[[121 121 132 126 127 122 127 139 121 121 128 128 125 127]
 [136 125 125 132 127 124 124 140 141 125 132 126 128 129]
 [134 122 133 129 127 138 129 114 139 141 120 130 131 133]
 [119 118 132 130 125 131 127 123 121 134 136 133 123 130]
 [132 136 124 127 130 122 130 135 131 122 125 125 132 126]
 [140 140 121 134 134 125 126 123 141 131 114 124 131 131]
 [136 130 125 123 129 125 136 131 129 128 125 120 128 122]
 [124 121 125 127 127 114 129 141 126 122 138 131 131 125]
 [125 122 132 132 127 118 125 135 128 122 132 131 121 133]
 [121 120 130 127 126 116 132 139 128 119 112 126 145 130]
 [135 126 130 132 129 127 124 124 138 131 120 131 129 131]
 [126 134 126 130 129 116 126 142 125 120 130 130 102 127]] ⇒ 121

[[113 137 119 138 125 119 132 117]
 [140 117 144 143 149 147 133 126]
 [124 127 125 140 145 129 136 118]
 [126 131 127 118 109 124 121 135]
 [130 115 137 133 107 135 120 133]
 [143 133 134 103 128 130 121 143]
 [106 143 107 127 116 106 129 120]] ⇒ 130

[[129 135 135 122 133 127 137 130 122 126 131 127 140]
 [126 124 127 112 141 130 129 122 127 129 125 133 113]
 [131 135 127 123 131 124 125 130 121 131 127 127 117]
 [151 119 127 112 131 132 126 125 124 124 127 130 129]
 [116 135 130 127 131 120 122 123 131 131 123 130 132]
 [117 137 129 127 135 122 126 122 128 124 126 131 131]] ⇒ 151

[[143 134 125 131 124 121 131 139 131 139 127]
 [134 133 131 138 133 132 124 134 141 127 133]
 [120 126 142 135 116 126 116 120 125 118 128]
 [135 135 138 144 112 125 125 129 133 127 132]
 [121 124 117 112 142 131 130 130 125 130 128]
 [102 122 122 109 141 140 120 126 123 114 130]
 [135 118 121 121 138 120 142 119 118 139 115]
 [135 135 120 128 133 126 130 143 139 138 134]
 [133 137 128 133 125 129 120 144 137 133 136]
 [142 130 121 121 129 112 128 144 128 146 123]
 [125 133 136 133 123 131 113 134 136 120 136]
 [131 134 118 125 143 141 129 138 134 125 133]] ⇒ 142

[[114 119 127 153 120 144 109 119 122 123 136 126 126 103 119]
 [126 126 117 124 124 115 142 125 138 119 118 118 124 151 149]
 [138 141 120 113 129 143 126 148 114 144 125 145 117 116 125]
 [130 116 118 138 116 131 123 125 109 115 144 134 141 131 138]
 [114 118 121 152 119 147 109 121 121 121 142 128 131 104 121]
 [126 117 134 113 128 131 157 124 147 120 122 129 120 124 121]
 [115 124 141 149 123 136 110 116 120 127 127 125 120 105 117]
 [116 126 143 139 129 129 113 115 116 130 124 125 120 111 117]
 [133 124 127 125 136 131 143 115 118 117 122 120 120 127 117]
 [135 116 120 136 116 128 126 127 109 115 141 133 137 135 140]] ⇒ 116

[[131 123 146 141 122 113 126 114 139 156 132 144 134 105 122 147]
 [134 138 132 135 125 142 126 143 141 117 131 122 142 126 125 153]
 [127 134 133 152 112 133 125 130 134 132 130 130 140 124 112 137]
 [137 120 137 112 148 117 128 120 130 146 129 139 119 126 148 129]
 [134 129 122 115 146 136 128 136 120 123 126 125 120 151 146 111]
 [126 139 117 142 121 151 125 145 120 108 126 117 134 155 121 113]
 [136 126 142 127 134 123 128 125 142 141 132 136 132 113 134 153]
 [141 131 128 108 151 140 129 142 136 117 130 123 128 135 150 144]
 [136 127 141 126 134 123 128 125 140 140 131 136 131 116 134 149]
 [124 127 131 150 115 121 125 118 119 146 126 138 129 132 116 107]
 [128 124 140 144 120 115 126 114 130 153 129 142 130 118 120 128]] ⇒ 136
---
[[140 130 116 132 134 129]
 [117 128 119 131 140 134]
 [134 100 112 143 139 135]] Out: 117

[[122 130 115 134]
 [132 145 122 103]] Out: 132

[[136 133 142 122 125 132]
 [123 145 152 122 125 129]
 [133 131 136 123 126 132]] Out: 123

[[127 135 120 135  98 133]
 [123 126 136 121 156 127]] Out: 123

[[115 121 139 141 107]
 [106 136 131 143 109]
 [114 143 148 126  99]] Out: 106

[[122 134 105 141 114 131 130]
 [125 132 126 127 126 127 124]] Out: 125

[[119 139 128 146 106 136]
 [114 122 121 125 116 117]] Out: 114

[[133 155 138 138 130 141]
 [134 114 142 149 122 123]] Out: 134
---
[[129 129 129 130 127 126 127]
 [109 119 144 125 133 150 140]
 [129 127 128 128 128 126 128]] out 128

[148 142 136 146 104 145 128] out 128

[128 144 149 103 134] out 134

[129 151 134 105 132 148 123] out 123

[110 132 153 128] out 128

[118 152 131 140] out 140

[140 143 119  99] out 99

[128 118 141 152 132 143] out 143

[115 120 152 135 118 142 135] out 135
---
array([128, 112, 136, 101, 146, 104, 152]) -> 128

array([136, 149, 139, 150, 144]) -> 144

array([142, 124, 150, 134, 140, 139, 137]) -> 139

array([141, 145, 138, 152, 126,  99, 124]) -> 138

array([122, 131, 150, 134, 118, 138, 120]) -> 131

array([133, 125, 139, 101, 123]) -> 125

array([149, 125, 139, 109, 123]) -> 125

array([155, 146, 144, 157, 142, 152, 114]) -> 146

array([[ 98, 116, 135, 138, 137, 133, 132],
       [135, 130, 127, 134, 146, 129, 120],
       [127, 137, 137, 124, 100, 117, 154]]) -> 132
---
155  128  102  146 Answer: 128

 99  132  129  115  146  117
113  126  126  114  147  118
Answer: 114

102  144  110  120  140  134  138
143  111  122  116  142  131  100
137  151  140  124  104  139  142
Answer: 104

108  110  154  137  124  122 Answer: 137

116  157  132  105  156 Answer: 132

139  103  108  141  125 Answer: 108

130  100  133  125  137
143  136  112  111  121
146  147  139  137  123
Answer: 139

117  151  101  128  134  119 Answer: 128
---
[[125 133 129 131]
 [130 138 127 128]
 [124 128 118 101]] out 133

[[103 121 126 129 131]
 [131 127 130 128 126]
 [129 131 128 127 129]] out 126

[[104 105 134 131]
 [104 135 125 142]
 [104 122 121 127]] out 105

[[107 156 138 156 128]
 [136 103 114 103 124]
 [120 109 126 109 132]] out 138

[[113 121 113 120 154]
 [127 128 128 126 129]
 [120 125 124 125 139]] out 113

[[150 137 131 138]
 [117 136 133 138]
 [120 115 122 138]] out 137

[[129 128 128 128 129 130 129]
 [129 151 143 113 118 133 125]
 [128 128 128 128 128 127 127]] out 129

[[133 104 130 134 109 129]
 [116 111 128 147 128 112]
 [138 117 139 134 125 146]] out 134
---
[114 118 110 119 100 105  98] -> 114
[148 136 153 114 113] -> 148
[146 140 143 153 135 127] -> 146
[114 133 150 137 130 131 118] -> 114
[140 129 139 101 118 134 118] -> 140
[120 154 119 100] -> 120
[ 99 141 145 129] -> 99
[153 132 128 145 114 122 102] -> 153
[133 117 136 128 106 151] -> 133
---
[112 110 128 105 131 155] Out: 155
[147 139 129 110  99 142] Out: 142
[119 116 127 110 142 100] Out: 100
[118 141 128 127 149 116] Out: 116
[128 140 103 156 126 138] Out: 138
[ 99 129 149 121 103] Out: 103
